[ -29 -105  -16   37   11   34    3  -33  -25  -95 -106] : K_396
[-73  55 -86 -46 -51  73 -14 -80 -13 -42 -90] : K_930
[ 41   8  29 -74  10  89 -61 -30  11  58 -52] : K_902
[ 49  10   8 -74  29 -77   4  79  48  30 -36] : K_979
[-28 -82  79 -26 -54  56  83 -29 -48 -87  15] : K_826
[ 34  88  83  40  70 -36  -4 -40  73  77 -39] : K_349
[ 33 -91 -21  38  41 -36  73  34  57 -65 -99] : K_880
[ 29 -87  58  52 -40  12  83 -30 -48 -87  61] : K_713
tail: [ 83 -29 -48 -87]  [15]
q: [ 10   8 -74  29]  K_979
tail: [ 83 -30 -48 -87]  [61]

[ -8   5  17 -10  23  12  -9  15  49   6  -2  -5 -11   7 -20 -34  -1   1
  -8   0  -5  15  12  20  15  19 -20   5 -14   0 -25  32   4  28 -11   0
  38   4  -5 -25  -5 -37  -9 -19   8   3  -8  -5  15  17 -31 -33   9 -23
  -6   8  22]  K_979
[ -3  -4  -3  20  -3  17   3  -8 -42  -1   0  19   6 -12  -8 -12   5 -13
   0   9   6  -9   7  -9  79  21 -34   1 -22   1  17  12  -1   7  -5  -9
   7  14  -4   1   9   2  10  15   8 -21   2   8   7 -18  25  -9 -10 -26
  14  -4   8]  K_396
[  1 -19  -6  -2 -15  -3  10  -6  -8  -8  17 -13 -21  14   3 -26  10  19
  -2  -3   1 -16  10 -33  66  15  16  -4  -5   8   7   1   4  11  -8  -6
  61   8  16   0  10   9   2  15 -12  17   8   5  -6   0 -31  37   5   8
   4 -17  -3]  K_765
[ -4   7 -21  -6  -3  18  -6   0 -38 -20 -14  13   8 -17  30 -30 -18 -11
  -3  -4   2  -8  -8 -17   1   1  -9 -23  -7 -10  18   4   6 -34  -5 -13
 -12 -17   7   5   8   1  18 -10  -3 -16 -25  -5  20  -4 -11  23   5  20
  -2  28  -1]  K_930
[   2  -13   -2   -4   20  -16    1  -10  -38   -7    7   -6   -6   -2
   17   -6   -3   25   -6    4    9    5   -9   16  -11   -9   37  -12
   19   -9 -119   -1   -2  -26   -7    7    2    5    0   -8   -9   -9
  -10   -1    0   14  -22    3  -21  -29   -5   -3   -1   -1    6  -26
    8]  K_826
[-10  13   4  -7   9  -3   0   5   3  -3  -3 -18 -15  -7  13 -11  -2   3
   6  -7  -7  -2   5 -15 -11  -8  37 -12  17  -1 -38   0   4   3  -3   0
  -8  22  -5  -5 -25 -37   9 -13  -8  -6   7 -18 -10  12  13 -21  -3   2
  -9 -11   0]  K_880
[ -5  -6  33  -1  13  16   4  10  -5 -12  -6 -12 -11 -31  -7  -7 -10  12
   1   7   5  -2 -39   4   0   7   8 -12  17   0 -38   4   2 -11  -2  -4
  53  37   6 -13 -26  -6   1  12  21  28   2   1   7   4   5  24   4 -18
   4 -30  10]  K_713
tail: [ -2  -4  20 -16]  [   1  -10  -38   -7    7   -6   -6   -2   17   -6   -3   25   -6    4
    9    5   -9   16  -11   -9   37  -12   19   -9 -119   -1   -2  -26
   -7    7    2    5    0   -8   -9   -9  -10   -1    0   14  -22    3
  -21  -29   -5   -3   -1   -1    6  -26    8]
q: [ 9  2 10 15]  K_396
tail: [-12  17  -1 -38]  [  0   4   3  -3   0  -8  22  -5  -5 -25 -37   9 -13  -8  -6   7 -18 -10
  12  13 -21  -3   2  -9 -11   0]
tail: [-11  -8  37 -12]  [ 17  -1 -38   0   4   3  -3   0  -8  22  -5  -5 -25 -37   9 -13  -8  -6
   7 -18 -10  12  13 -21  -3   2  -9 -11   0]
q: [12 -1  7 -5 -9]  K_396
q: [ -5  -5 -25 -37]  K_880

[-26   7 -14 -11 121  10 -25 -24 -11  -9  -4] = K_349
[-34  25  25  57 -81   8 -25  29 -12  -9   7] = K_723
[-12 -13 -17  14  65 -14 -12  -1 -41 -18  -3] = K_281
[-57  15  44 -26  33  25  -7  43 -18  29 -13] = K_979
[ 29  -8  22 -13  99  11   9 -31  -1  20  78] = K_713
[-25   7 -14 -11 -81   8 -24 -20 -28  21  -6] = K_930
[ 13  65 -14 -12  -4  23  -4  -2 -41  -2 -14] = K_396
tail: [ -2 -41]  [ -2 -14]
q: [ 14  65 -14 -12  -1]  K_281
tail: [-12  -9]  [7]
tail: [ 57 -81   8 -25]  [ 29 -12  -9   7]
q: [-12  -1]  K_281
tail: [-81   8 -24]  [-20 -28  21  -6]
tail: [-26   7 -14 -11]  [121  10 -25 -24 -11  -9  -4]

[ 52  92  52 -31  -4 -40 -49]  K_880
[ -4 -40 -50 -11   6 -13 -35]  K_396
[ -2  35 -19 -11   6 -13  -1]  K_972
[-33  -4 -84 -31  -3 -31 -41]  K_826
[ 19  35 -18  29   6 -13  -2]  K_979
tail: [ 35 -19]  [-11   6 -13  -1]
q: [ -4 -40 -49]  K_880
tail: [19 35]  [-18  29   6 -13  -2]
tail: [-31  -4]  [-40 -49]
q: [ -4 -40 -50 -11   6]  K_396

[ 63  87  33 -20] -> K_902
[-26  68  -7  15] -> K_723
[ 43  58  25 -14] -> K_972
[-52  10 -27  23] -> K_979
[-30  -7 -24   8] -> K_349
[-52 -36 -27  19] -> K_880
[26 95 21 -4] -> K_765
[ 43  58  25 -13] -> K_930
[-35 -37 -23   8] -> K_281
[ 39 -17  17 -17] -> K_396
[ 60  13  29 -20] -> K_826
tail: [-52  10 -27]  [23]
q: [ 43  58  25 -13]  K_930
tail: [13 29]  [-20]
tail: [-52 -36]  [-27  19]
tail: [ 39 -17]  [ 17 -17]
tail: [-36 -27]  [19]

[ 3  4 27 10  2  3 12 16 12 11 24 15  1 13 25  7  6  6 21 10 17  1  8 30
  1 30  6 18 10  4  6 23 14  3 36  7  2 41 12  4  5  4 10 34  9 18  4 11
  6 38  6  1 10  6 38] : K_396
[ 15  44  34  89  25  11  10   2   9  15  26   4   7  17   1  15  17   2
   8  10  10  14  29   5   2 114  14  19   5   1   5   1   3  11   8   4
  17   3   6   5   8  13  33   5  10  15  13   3  16   4  30   5  27  29
   9] : K_880
[  4   5   4  11  14  12  12   6  35   5  34   4   6  13  26   7   2  10
   8   1  14  14  10  29 114  32  19   5  11   5   2  15   8  11   8   2
  10  20   3   4  11   4   3  21  33   1  15   2  10   6   2  22   5  29
   4] : K_826
[10 10  3 20 51  7  4  9  7  9  9  3  4  4  6 41 31 12 15  8  4 20 22 19
  2  3 13 22  5  2 11  4 52  6  5 13  5  6  4  3  6 15 18  1  4 18 26 29
  2 11 14  1 18  6 16] : K_765
q: [ 4  5  4 10]  K_396
q: [ 14  14  10  29 114  32  19   5  11   5   2]  K_826
tail: [13 26  7]  [  2  10   8   1  14  14  10  29 114  32  19   5  11   5   2  15   8  11
   8   2  10  20   3   4  11   4   3  21  33   1  15   2  10   6   2  22
   5  29   4]
tail: [24 15  1]  [13 25  7  6  6 21 10 17  1  8 30  1 30  6 18 10  4  6 23 14  3 36  7  2
 41 12  4  5  4 10 34  9 18  4 11  6 38  6  1 10  6 38]

[ 72 -30 -55 -76  -1 -40 -12 -60 -46 -27 -44 -13 -20 -13] = K_826
[-78 -77 -39  21   8  21  49 -26  12  68 -26  63  82  59] = K_880
[-47   7  30  21 -35  33  47 -69  41  77  51 -81  50 -32] = K_349
[ 80 -32 -26 -40 -60 -17 -46 -12  46 -67   2   3  60  13] = K_765
[-26  66  45  86 -57  72  37 -88  25 -66 -65  34   9  14] = K_930
[ 59  59 -11 -58  74  58  61 -71 -31 -80  70  66  39 -68] = K_396
[-69 -21  25  84 -30 -86  69 -50   4  21 -16 -87  16  42] = K_972
[ 25 -39  44  84   1  30  87 -87  59 -71 -49  33   9  14] = K_902
[  0 -31 -55 -76  -1  87  85 -18  12  68 -27 -28  53   0] = K_281
tail: [-31 -55 -76  -1]  [ 87  85 -18  12  68 -27 -28  53   0]
q: [-26 -40 -60 -17 -46 -12  46]  K_765
q: [-40 -60]  K_765
q: [ 25 -39]  K_902
tail: [58 61]  [-71 -31 -80  70  66  39 -68]
tail: [ 12  68 -27]  [-28  53   0]
tail: [-40 -60]  [-17 -46 -12  46 -67   2   3  60  13]

[ 33  23  16 -64 -36 -38 -19] : K_349
[-60  23 -27  64  31 -19  22] : K_723
[ 17  27  11 -95 -54 -13  12] : K_713
[-63 -16   0 -11  15 -46  11] : K_880
[-28 -13 -27  64 -25 -19  22] : K_902
[-61  23  16  27  22 -17   1] : K_979
[-55 -32 -15  47  31 -27  -7] : K_930
[ 12   4  11 -95  -6 -13  12] : K_826
tail: [-61  23]  [ 16  27  22 -17   1]
q: [-28 -13 -27  64 -25 -19  22]  K_902
q: [ 33  23  16 -64 -36 -38 -19]  K_349
q: [16 27]  K_979
q: [ 23  16 -64]  K_349
q: [ 33  23  16 -64 -36]  K_349

